A small network was shown many inputs. Here are its activations along a few directions, one row for each input.
In each table, some parts of the input vary, and every possible input appears once, in random order.
Descriptions start from the smaller parts, as in this example, which fits no table here: values(2) and (point or ring(9) or (line(4) and ring(5))).
Shared parts are said once, and a part with two or three values counts as separate values.
(in the rows, 128 means zero)

Other details of the inputs vary at random and push rows far along two fixed directions, the same in every table; ignore that.

A family of inputs:
row 1: 101	75	143	167	105	170	118	152	173	114	81	110	147	184	134
row 2: 106	93	90	131	129	134	181	148	127	99	112	145	157	116	52
row 3: 160	186	119	60	134	46	161	131	94	233	186	155	102	33	93
row 4: 118	118	126	138	119	100	171	85	113	74	124	178	121	144	70
row 5: 91	82	144	141	140	153	99	141	170	88	59	99	149	177	165
row 6: 161	147	150	110	121	130	111	144	125	241	159	97	109	102	160
row 7: 93	105	112	124	117	90	171	136	145	94	100	171	143	122	59
row 8: 149	153	155	177	98	183	56	126	148	109	136	92	120	186	227
row 9: 199	178	143	122	126	148	108	123	95	191	192	89	102	131	163
row 10: 142	127	174	146	137	168	59	103	141	124	110	70	114	201	225
row 11: 124	90	124	150	136	139	176	88	95	86	134	162	118	136	57
row 12: 191	205	146	108	108	110	103	119	113	176	181	107	105	140	174
row 13: 107	124	155	158	99	169	57	169	188	151	109	94	135	164	220
row 14: 85	105	116	168	103	168	98	164	179	82	87	119	163	163	161
row 15: 96	103	91	104	164	119	161	138	124	74	91	134	160	109	81
row 16: 103	104	116	154	133	130	154	91	104	59	138	183	117	112	85
row 17: 140	163	141	111	122	119	90	147	133	217	164	119	107	74	185
row 18: 137	116	106	127	169	122	157	86	79	45	120	147	128	125	80
row 19: 155	165	117	41	186	65	155	123	71	219	175	131	102	16	107
row 20: 100	121	94	121	115	96	173	145	144	85	102	159	159	124	62
Each input here is: values(4) and line(5).
Question: Change only the line(5) part in row 14. List by row number the other rows that result.
Answer: row 8, row 13, row 16, row 17
Question: Change only the values(4) part in row 4. List by row number the other rows that result.
Answer: row 10, row 11, row 16

A family of inputs:
row 21: 109	98	125	123	138	136	144	108	130	117	100	127	141	150	114
row 22: 147	144	138	121	132	136	105	125	119	146	142	119	115	119	170
row 23: 121	110	136	142	132	142	143	120	128	97	122	132	129	149	109
row 24: 124	109	125	152	114	135	143	117	128	108	110	129	134	141	106
row 25: 153	145	145	132	129	136	112	125	121	162	142	103	121	135	151
row 26: 125	117	127	138	132	125	129	123	129	93	114	138	131	154	108
row 27: 110	103	126	133	130	129	136	141	143	106	94	140	139	123	121
row 28: 133	148	138	131	118	125	108	130	134	171	142	121	122	115	154
row 29: 104	99	130	122	139	125	139	107	134	113	96	133	135	144	120
row 30: 110	102	119	144	131	136	138	137	138	113	98	125	144	128	110
row 31: 118	110	131	151	115	124	137	115	132	105	106	135	128	136	112
row 32: 126	147	141	120	118	130	112	136	140	165	152	121	118	121	158
row 33: 155	150	87	71	153	71	213	116	58	155	184	186	111	25	26
row 34: 130	132	135	112	132	123	102	153	142	167	131	111	123	115	152
row 35: 106	110	123	118	137	122	140	110	133	107	97	129	144	152	118
row 36: 104	103	124	143	132	125	133	135	142	110	94	130	139	122	116
row 37: 136	154	126	117	118	120	105	142	135	163	151	123	127	128	149
row 38: 147	158	144	115	131	127	114	130	130	147	151	108	118	136	154
row 39: 153	145	150	121	131	127	113	129	124	154	139	121	115	128	159
row 40: 152	162	92	75	169	59	199	105	56	144	184	177	115	28	26
row 41: 145	151	89	69	155	73	213	115	63	153	195	177	107	27	22
row 42: 142	146	135	121	133	148	111	127	120	149	156	104	115	128	162
row 43: 142	159	128	116	116	124	115	140	134	160	145	127	130	122	158
row 44: 114	104	124	142	135	134	121	117	123	91	117	140	125	138	121
row 45: 154	145	133	121	132	146	111	127	115	151	146	113	120	124	164
row 46: 121	117	118	139	116	121	134	127	135	98	112	136	130	151	109
row 47: 112	110	134	141	116	129	142	120	138	98	117	137	124	140	114
row 48: 136	145	140	120	134	137	106	124	124	145	152	110	110	122	167
row 49: 122	121	121	148	114	121	139	117	133	98	108	130	137	143	111
row 50: 116	110	122	145	115	143	141	129	136	109	113	150	142	139	116
row 51: 122	105	122	144	116	135	137	127	131	108	114	135	128	150	104
row 52: 142	137	132	112	130	136	117	153	136	169	130	109	131	115	156
row 53: 126	106	131	144	133	137	133	123	124	103	117	136	129	153	104
row 54: 138	142	130	123	118	135	107	141	133	173	152	120	123	128	146
row 55: 97	103	128	133	132	131	137	141	146	104	104	131	135	126	118
row 56: 147	140	148	122	133	124	103	131	125	157	144	116	111	135	150
row 57: 116	106	129	143	117	124	131	124	135	104	110	141	123	144	110
row 58: 120	104	118	143	135	145	126	119	119	95	121	134	130	144	114
row 59: 146	154	126	115	135	129	98	129	119	145	150	112	118	128	155
row 60: 109	111	128	144	116	132	135	127	139	106	109	156	136	133	122
row 61: 107	113	117	139	129	123	133	138	140	103	96	125	149	129	114
row 62: 122	110	132	142	114	128	141	122	133	101	106	145	128	139	119
row 63: 103	122	121	139	117	130	138	128	144	97	122	142	142	142	117
row 64: 116	121	124	138	115	126	143	123	139	92	118	131	132	148	114
row 65: 128	150	132	106	130	125	114	155	141	157	137	101	131	118	155
row 66: 159	145	146	122	129	139	117	132	121	159	143	114	120	135	155
row 67: 154	157	133	116	114	120	119	134	130	154	141	116	122	130	157
row 68: 131	121	130	138	130	129	138	120	128	89	109	142	136	148	118
row 69: 142	144	136	130	133	132	102	118	119	150	143	108	115	118	166
row 70: 148	144	132	131	133	143	107	121	115	154	147	102	121	124	160
row 71: 106	110	124	144	118	144	142	127	140	107	125	141	138	140	111
row 72: 121	110	138	150	131	126	133	111	126	100	109	136	129	139	113
row 73: 110	97	118	135	132	136	131	144	142	112	104	130	142	134	106
row 74: 126	122	119	137	132	138	130	116	123	81	111	140	137	138	126
row 75: 110	122	117	149	116	126	133	122	139	103	112	141	146	137	114
row 76: 131	143	136	122	118	125	102	140	136	169	147	127	119	122	151
row 77: 134	144	127	107	130	120	103	156	140	162	134	106	132	121	150
row 78: 147	158	128	124	133	130	103	120	118	144	145	105	123	121	160
row 79: 141	159	132	114	134	135	107	126	123	139	154	107	118	125	162
row 80: 104	102	123	133	132	140	143	143	142	107	108	125	141	131	112
row 81: 142	145	153	121	132	130	112	128	130	152	149	111	111	132	157
row 82: 139	147	133	132	117	136	113	132	131	174	146	114	128	122	150
row 83: 113	113	118	129	128	127	137	144	142	99	96	135	149	130	119
Question: What is each input in this table made of?
Answer: values(3) and (point or (values(4) and line(5)))
Question: The inputs of row 24 and row 49 match in every part but the values(3) part. If row 82 is changed in the same way as row 24 into row 49, which row does it become?
Answer: row 75
Question: The inputs of row 54 and row 76 match in every part but the values(3) part. If row 73 is changed in the same way as row 54 into row 76, which row does it become?
Answer: row 34
Question: Change only the values(3) part in row 60. List by row number the other rows that result.
Answer: row 43, row 50
Question: Change only the values(4) part in row 58. List by row number the other rows that result.
Answer: row 42, row 45, row 70
Question: Change only the values(3) part in row 47. List by row number the other rows that result.
Answer: row 41, row 64
Question: Change only the values(4) part in row 23. List by row number the other rows that result.
Answer: row 25, row 53, row 66
